Each row below holds a small network's activations on one input, seen along a few directions.
In each table, some parts of the input vary, and every possible input appears once, in random order.
A made-up example of a description, with smaller parts first: line(6) and (point or line(9) or (values(2) and ring(5))).
Shared parts are said once, and a part with two or three values counts as separate values.

Other details of the inputs shift rows strongly along three fixed directions, in all tables alike. That doesn't count.

A family of inputs:
r1: [-50  -5   1  -4 -13 -27 -10   0  -4  19  -2  -7  -6  -7]
r2: [ 12 -10 -16   8  15  -4   9   2  -3 -18   3  19  13   8]
r3: [ 10  -5 -18   8  16  -6  18   7  -4 -14   5  14   5  10]
r4: [ 22  29   1  -5 -16  29  -8  12   7  30  -1   4  13 -12]
r5: [ 6 -8 11 20 18 -9  8 -9 -6 -9  2 18 -6  8]
r6: [ 24  23  -3   8  -8  19 -23   0   8  34 -10   5  15 -19]
r7: [  9  35   9   0 -16  33 -11   8  13  21   0  10   2 -19]
r8: [12 -1  3  2  1 -8 25  7 -4 -9 11 17 -4 19]
r9: [-54  -5  -6 -11  -7 -18  -5  11   0   6   4 -11   4 -14]
r10: [  4   2   1  17  17  -9  12  -9 -15  -7   1  19 -12   8]
r11: [ 13 -16  -6  13  13  -4   7   1  -1 -22   8  16  15   3]
r12: [ 13  -9  -4   2   0  -2   9  -2  -9 -13   5  25   9  20]
r13: [-35 -23   4  -4 -16 -30 -18  -2  -8  20   1 -11  15  -8]
r14: [-37 -12  -7  -9 -13 -31  -7   4 -11  28  -3 -13   5  -1]
r15: [ 19  20  11   0   7  30  -6  11   8  20  -5  -7  16 -38]
r16: [  7  -5  -5  19   4 -13   9   2   2  -9  -9  25 -16  11]
r17: [  3  -8   4  13  24   1  13   2  -2 -23   7  14   4   1]
r18: [ 21 -12   4 -19   5   9 -17 -41   8 -20 -15 -61 -33  14]
r19: [ 20  31  -3   1  -1  22  -2  19  18  25   1  -7  12 -26]
r20: [ 14  -2  -2  16  11 -19  19   0  -2  -1   3  14  -9  14]
r21: [ 12  36  12  -3  -9  35  -8   7   0  23   0   4   5 -20]
r22: [-47 -14  19 -17 -14 -14  -6   6 -10  11   7 -10   9  -4]
r23: [  4  -5 -12  12   9  -4  14  13   6 -22  -4  21  -7   5]
r24: [  8   3 -14 -23   8  20 -15 -30  10 -34  -7 -61 -31  13]
r25: [ 14  -3  -7 -27 -20  18 -17 -22  21 -32 -14 -48 -38  27]
r26: [-40 -19  19 -23 -13 -15   1   6 -16  14   3 -13   9 -10]
r27: [ 14 -15   6   7  -2  -2   7  -3  -6 -17  10  23  11  14]
Description of these inputs: values(3) and (line(4) or line(5)).
Q: Changing only the values(3) part turns r9 into r7. The same change can be made to r19. Which row results?
A: r8
Q: Change only the line(4) part in r11. List by row number the other rows that result.
A: r2, r3, r19
Q: Change only the line(5) part in r7. List by row number the other rows that result.
A: r21, r22, r25, r26

A family of inputs:
r28: [  5  10   8  -6  -3  17 -21 -11  11   7 -10 -31  -9 -18]
r29: [  3  11 -16 -13 -15  13 -23  -4  13  11  -8 -25   2  -5]
r30: [33 21 10 23 -2 20  3  8  3 13  2 45 13 -6]
r31: [  9 -15  -7   3  13 -17  11 -10  -6 -11   3  -6  -2  15]
r32: [ 34  26  -8  21   7  14  15  20   6  15   3  34  13 -10]
r33: [  4 -13   1  10   8 -16   5 -16  -7 -11  -3   1 -15  14]
r34: [ 30  21  17  21   4  25  11  14   4   6   2  41   7 -16]
r35: [  7 -18  -5  -4  -3  -8   4  -9  -6 -18   3   5   1  23]
r36: [ -6  -7  -5   4   7  -8   9  -3   2 -25  -1   3 -18  10]
r37: [  6 -12   5  -3   0 -11  13  -5  -4 -12   1   2 -14  23]
r38: [  2   8  12 -18 -13  20 -12   0  12   8  -5 -30  -7  -9]
r39: [  3 -19  -2  -6   3  -1   6  -5  -4 -27   5   3   3  16]
r40: [  4   9   4  -8  -6   6 -17  -8   7  22 -10 -32  -7 -10]
r41: [ -7  -9  -9   5   7  -5   3  -5   3 -28   1   5 -11  13]
r42: [  6   4  -6  -9  -9  10 -26 -12   6  16  -8 -29   7  -9]
r43: [  3 -15  -3  10   8 -13  -1 -18  -5 -14   0   3  -8  17]
r44: [ 29  28  -1  26   4  14   8  14   6  15  -3  42   0 -12]
r45: [  1   9   9 -14 -23  11 -18  -7   9  16  -8 -24  -9  -4]
r46: [-53  -6  -3   1 -16 -30  -5  21 -10  30   3  20  17 -13]
r47: [ -3 -15   6   0   1  -2   4  -8  -2 -26   4   6  -6  16]
r48: [-41 -12   8 -10 -18 -30   8  26 -16  33  10  11  27 -11]
r49: [  6   6   5 -21 -12  20 -11   2  12   6   1 -33   4 -10]
r50: [ -2 -16   1   8  14  -8   0 -14  -3 -23   1   1  -6   9]
r51: [ 30  25  -5  19  13  20  16  24   8   6   5  32  15 -17]
r52: [  1  27  -1 -18  -8  22 -17 -14  -6  15   0 -28  -7   0]
r53: [ -9   1  -2  -7  15   3  15 -14 -17 -22  10   1  -9  15]
r54: [  1  -6 -10   2   5 -15  13  -3   0 -13  -3   1 -18  20]
r55: [  5 -16  -3   0  19 -11  13  -6  -4 -21   5  -8   0   7]
r56: [-54 -11  -6  -5 -10 -23  -1  28 -11  19   5  15  28 -21]
r57: [-55  -5   3  -3  -7 -26   8  31  -9  25   3  11  14 -21]
r58: [  7   4  -2 -11  -2  19 -25 -10  10   5  -7 -31   8 -16]
r59: [  1 -14   4   4  18 -11  12  -7  -4 -18  -1  -5 -11   8]
Q: Changing only one part turns r37 into r38. The same change can be made to r48. Which row results?
A: r49
Q: What is each input in this table made of?
A: values(2) and (point or (values(3) and ring(5)))
Q: Change only the values(2) part in r52. List by row number the other rows that result.
A: r53
